A small network was shown many inputs. Here are its activations along a few directions, one row for each input.
Each table varies a few parts of the input and shows all the possible inputs, shuffled.
Descriptions start from the smaller parts, as in this example, which fits no table here: one of 3 separate values, together with either a single point or one of 11 places around a ring or (one of 5 places around a ring, together with one of 6 places along a line).
Shared parts are said once, and a part with two or three values counts as separate values.

Other details of the inputs shift rows strongly along two fixed directions, in all tables alike. That doesn't count.

A family of inputs:
r1: [-25  66  -1  -2 -34 -26 -23 -20  36  35 -28  48]
r2: [  2  49  28 -12  22  -9 -29  12  54  23  51  46]
r3: [ 51 -44 -19  28  25  14  23 -12 -43 -11 -13 -49]
r4: [ -9 -41 -32   8 -16 -18 -16   3 -53 -36 -45   5]
r5: [-11  23  30  21  -8   5  -6  17  58  50  16  68]
r6: [-24  -1  -1 -17 -14  13  19  20   1   2  31 -11]
r7: [-18 -15 -15  42  28 -52 -51  -6 -36 -23 -71  38]
r8: [  6   7  35   6 -45  36  27  -3  51  26  43   3]
r9: [-31 -12 -12  40  -2 -52 -56 -28 -45 -43 -59  13]
r10: [-37  62  -9 -10 -34  -7 -21  -3  29  42 -23  71]
r11: [ -1  -4  20   3 -43  61  40  17  34  36  49   6]
r12: [-17 -37 -21 -17   1  -3  -6   1 -52 -25  -5 -40]
r13: [ -7  13 -17  -2  13  -6   6 -14  28  27 -27  35]
r14: [ 15  29 -18   4  21  -2  15 -21  42  33   3  36]
r15: [20 18 14 -6 21  9 -3 12 37 22 51 -1]
r16: [-30  36  41 -20 -23  -7 -15  -4  41  15  48  18]
r17: [ -3   6   8 -18  21 -16  -9  16   2  -7 -12   8]
r18: [ -3  15  19   9 -10  -7 -10  21  44  26   1  65]
r19: [-21   4  -1 -13  -2 -62 -28 -11 -30 -35 -34  -2]
r20: [ -4  28   6 -14 -36  35  42 -21  57  41  32  -2]
r21: [-19  25  18  20  -1 -31 -37  14  47  30 -15  91]
r22: [-17   7  13 -21  -9 -30 -17 -16 -15 -23  -4 -10]
r23: [-23 -29 -17 -19   7 -21 -23  -6 -65 -37 -20 -26]
r24: [ -7 -22   6  16 -21  52  23   1 -13  -6  14 -18]
r25: [-31  30   8  -1  18 -31 -32  27  41  20   8  49]
r26: [-30  24  12  -3  22 -39 -50  17  34  23   1  57]
r27: [ 12 -18 -25  46  40 -46 -38 -17 -45 -27 -53  17]
r28: [ -9  10  33 -41 -23  53  46  17  24  22  70 -14]
r29: [ 44  36  -5  -5   2  39  38 -13  27  46   8  -6]
r30: [ 47 -21 -27  -8  35   8  22   6 -39 -39  -5 -71]
r31: [  6 -23 -33 -20 -17  51  52 -17 -12   3   2 -42]
r32: [ 44 -15  -7  18  12   2  10   4  -3  -5  -3   3]
r33: [ -9  -9  -2 -15  31 -21 -36   5 -23 -16 -18  -2]
r34: [  5  45   1  -6  -7  19   9   1  36  53 -15  29]
r35: [-28 -12 -22 -19   6 -43 -18   4 -59 -43 -41  -1]
r36: [ 43 -25 -22  -2  35  20  23   7 -21 -18  22 -70]
r37: [  5 -20  14   7 -31  72  47   8   4  11  40 -27]
r38: [ 29 -20   0 -20  12  39  48  24  -6 -11  18 -66]
r39: [-25   6 -10  -4  -4 -57 -23  -7 -27 -38 -35  -9]
r40: [ -3  -5  14  19 -34   5   4 -10  13  10  11  -2]
r41: [ 51 -24 -16 -16  36   5  18  -1 -40 -38  -2 -65]
r42: [  4  25  20  40  21  -4 -14  -1  32  19  14  50]
r43: [ 15 -29  11  21 -27  41  31 -18 -14 -10  13 -55]
r44: [ 55 -25  -4 -25  34  41  30  -3 -26 -26  27 -77]
r45: [  5 -29   6 -18 -15  15  16 -11 -19 -11  27 -70]
r46: [ -2 -35 -14   4 -20  20  12   3 -28 -16  -9 -12]
r47: [ -8  -5  12  31  14   5 -15   2   1   4 -17  22]
r48: [ 16 -14  16 -31  17  31  19  10  -3  -4  20 -37]
r49: [-35  -8 -26   7   5 -77 -51 -12 -46 -45 -52  -5]
r50: [ 16  -3 -16  32  29 -51 -35  -9 -13 -10 -39  41]
r51: [-22  -4 -12 -18  -9  -7  13  16 -27 -25  -4 -11]
r52: [ 19 -12  22   3 -44  33  30   0  28   9  32 -16]
Each input here is: one of 4 places along a line, together with either one of 2 separate values or one of 5 places along a line or one of 6 places around a ring.
Changing only the place on the line of 4 turns r34 into r29. The same change can be made to r13. Which row results?
> r14
Changing only the place on the line of 4 turns r4 into r52. The same change can be made to r46. Which row results?
> r8
Change only the choice among 2 separate values in r1. List by row number the other rows that result.
> r20
Change only the place on the line of 4 in r6. List by row number the other rows that result.
> r25, r36, r49
Change only the place on the line of 5 in r47. List by row number the other rows that result.
> r5, r7, r18, r21
Change only the choice among 2 separate values in r10. List by row number the other rows that result.
> r31
